Each row below holds a small network's activations on one input, seen along a few directions.
Each table varies a few parts of the input and shows all the possible inputs, shuffled.
A made-up example of a description, with smaller parts first: one of 4 places along a line, together with either a single point or one of 9 places around a ring or (one of 2 separate values, together with one of 5 places around a ring).
Shared parts are said once, and a part with two or three values counts as separate values.

Other details of the inputs shift rows strongly along two fixed directions, in all tables alike. That doesn't count.
To show where, the next rows are all for the same input, with only those details redrawn:
[-31 -21  61  61 -38  14  10   0  42 -51   0 -39   6 -18]
[ 51  -1  34  39 -28 -23  10 -43  -3 -25 -43   2 -11 -38]
[-37 -33 -34 -45  34  40 -20  22 -19  43  33  37  34   1]
[  5 -24 -50 -58  37  21 -21   1 -43  58  13  58  24 -12]
[ 78   1 -10  -7  -1 -27  -2 -49 -41  17 -46  43  -8 -40]
[ 29 -10  11  13  -9  -5   1 -24  -9  -4 -22  15   2 -29]

A family of inputs:
row 1: [ 98  -4 -22   5  15  -9  17 -36 -28  36 -71  15   1 -12]
row 2: [ -4 -17 -45 -69  27   5  -8  -6 -37  69  25  61  -4  -6]
row 3: [-46  -7 -18 -41  50  34  12  61  -7  39  25 -22  12  38]
row 4: [ 96  23  -5  -9  24 -31   3 -28 -57   3 -62  11   9 -23]
row 5: [-41 -23 -33 -60  19  22  10  15 -20  60  40  27  -4  20]
row 6: [-117   -2  -11    3   -8   17   -7   45   75  -35   91  -11   -5   46]
row 7: [-71  10  -6 -61  26   1  22  33 -17  45  53  -2 -26  41]
row 8: [-34 -38 -31 -24  30  50  10  32   4  51  18  -8  25  25]
row 9: [ 80  -2  33 -24 -50 -21 -58 -53 -85  59 -47  13 -24 -63]
row 10: [-63 -54  20  49   8  68  -1  56  52 -30  21 -62  77  19]
row 11: [-73   9  -4 -64  28   1  11  30  -8  44  62  11 -25  26]
row 12: [ -6  22  54  48 -77 -12 -58 -11  12 -45   4 -40 -24 -18]
row 13: [-32  26  16  43 -41 -32  19  -7  61 -60  22 -26 -39  31]
row 14: [ 74  31 -49   9   8 -31 -19 -35 -15 -28 -33  45  11 -12]
row 15: [ 15  20  71  48 -21 -20  16 -10   8 -56 -28 -45 -13 -17]
row 16: [  2 -29  43  78 -24  23   4   6  39 -61 -26 -54  48 -11]
row 17: [-79  -9  36 -69  -7  37 -70  50 -56  65  62 -22  -1  -1]
row 18: [-36 -22  59  61 -37  16  10   4  45 -52   3 -39   7 -15]
row 19: [-103    7   61   19  -15   12   42   48   49  -24   42  -76  -33   42]
row 20: [-16  30  20  51 -42 -36   4 -18  60 -71  17  -8 -35   7]
row 21: [ 64   6 -17 -24   2 -21  29 -42 -34  45 -43  28 -37  -9]
row 22: [-12 -24  57  69 -32  17   7   0  36 -55 -15 -46  24 -18]
row 23: [  7   8 -43 -72  55   3  14  23 -49  74   0  12 -13  21]
row 24: [-26 -10  54  41 -49 -13  30 -16  43 -32   7 -29 -35 -13]
row 25: [-41 -21 -18 -33  57  49  -6  62 -12  22  27 -21  57  27]
row 26: [-52 -15 -57   6  38  51 -20  60  43 -26  38  -7  78  39]
row 27: [ 32  32   2  53 -32 -36  -5 -31  32 -71 -16   6 -15 -10]
row 28: [ 76  32 -61   5  17 -26   5 -18   2  -4 -48  27  -3  11]
row 29: [ 64  32 -59  -3  12 -31   8 -23   2   4 -38  25 -18  11]
row 30: [-73   8  -2 -61  28   7   1  34  -9  41  62  13 -18  25]
row 31: [  0  13 -33 -79  51  -1 -14   9 -58  57  20  49  -1   2]
row 32: [ 45  38 -53 -14   1 -45   9 -31   2   2 -18  33 -40  20]
row 33: [ 47  20   3  84 -28 -18  -3 -18  43 -95 -39 -22  32  -7]
- What is each input in this table made of? => one of 3 separate values, together with either a single point or one of 10 places around a ring
- Changing only the choice among 3 separate values turns row 18 into row 27. The same change can be made to row 5. Which row results? => row 13
- List by row number the other rows that have the choice among 3 separate values in common with row 19. => row 3, row 4, row 7, row 11, row 15, row 17, row 23, row 25, row 30, row 31
- Change only the choice among 3 separate values in row 15. List by row number the other rows that result. => row 14, row 22
